Here are a small network's activations along a few directions, averaged over the inputs that share one value of a field.
Values that are neighbours, or in one group, have similar rows; names and order tell nothing.
Random noise pushes rows far along 2 fixed directions. That doesn't count. These rows show it; they differ only by the noise:
[ 212  162 -223   66  -85  203   45   91  467 -188 -170  183  323  144
  300   41]
[ -94  -29  -48  231   96  241  -62  -72   -4 -134   44  -76  136  -55
  -65   24]
[  94   76 -136  122   -9  212   13   22  279 -155  -95   69  227   73
  145   23]
[-226    9 -159  372  115  316 -199  -84 -143 -234  206  -55  280 -200
  -90  126]


M, 12 values:
m12: [ 278   67 -249 -321 -259    7 -126  318   -4 -168   50  346  212  106
  396  165]
m10: [ 168  307 -123 -279 -241 -154   10  291  250  130  -13  362  234  141
  376  139]
m8: [ 371  -77 -170 -491 -212 -261   53  357  306   42 -267  176  -89  323
  393   19]
m11: [-249  166  193  218   17  -67  -30 -281 -172    3   94  -26  136 -110
 -243  -55]
m4: [ -94    4  209 -223   98 -204   45  165 -226  179   99   -7 -263 -198
  -53  -41]
m3: [ 65 210 -95 100 -51 -82  15 -34 215 -67  68 187 160 -91 -67  23]
m5: [ 165  -11  -19   46   24   87  107 -169  235  -63 -154 -121   62  132
   94  -56]
m7: [ 325  512 -358 -119 -330 -118   56   89  834  -69 -378  482  412  136
  534  179]
m9: [-192 -195 -382   -9  -32   77 -191  167 -487 -242  407  126  138 -319
   39  108]
m2: [-299   50   79  -79   53 -211 -137   56 -414  119  131 -149 -283 -137
 -177  103]
m1: [ -74 -413  569   95  254  -58  246 -326 -178  331 -121 -455 -645  167
 -431 -398]
m6: [ 245  -86   20   82   -3   84  153  -68  279   66 -203 -102  -13  180
   31  -72]
The values of M form 4 separate groups.
- Which other values are in the same group as m7? Give them in the order they are listed. => m11, m3
- Which other values are in the same group as m10? Give them in the order they are listed. => m4, m2
- Which other values are in the same group as m9? Give them in the order they are listed. => m12, m8

L, 12 values:
l12: [ 116 -184  198  106  157   76  100 -162  -53   23 -113 -299 -229  131
 -261 -187]
l9: [  10  154   11  123   23   73   82  -96  172  -80  -60  -23  153   32
   -7 -101]
l1: [ 105 -583  554 -671   70 -285  244  -82 -369  345 -190 -318 -830  321
 -281 -338]
l6: [-412 -201  240  163  316  -85  -63 -185 -544  226  286 -364 -245 -331
 -434    6]
l3: [ 301  127  303  -62  -20 -166  356 -129  484  286 -412  -50 -235  430
  -82 -291]
l11: [ 113 -183  132   88   83  164   36  -90   48   -4  -75 -186  -42   54
  -80  -61]
l5: [  16   69 -196 -227 -202  -32  -41  285 -132  -81   69  208  131   57
  280  130]
l2: [ -96  -81  319 -133   74 -130  104  -83 -243  249  -64 -251 -440    1
 -364    5]
l4: [-324 -139  152  379  205  123 -149 -201 -347   40  257 -152   14 -283
 -215  -25]
l8: [  95   50 -310 -255 -197  -59  -72  284   61 -143   87  326  165 -102
  295  109]
l10: [  71 -235  -14   92   42  -26  140  -96  133   50 -219  -98 -201   90
  -76 -173]
l7: [-194  225   57    3  -14  -53 -154   40   32    3   74   93   27 -101
   42  135]
The values of L form 4 separate groups.
- Which other values are in the same group as l9? Give them in the order they are listed. => l3, l4
- Which other values are in the same group as l11? Give them in the order they are listed. => l12, l10
- Which other values are in the same group as l6? Give them in the order they are listed. => l2, l7
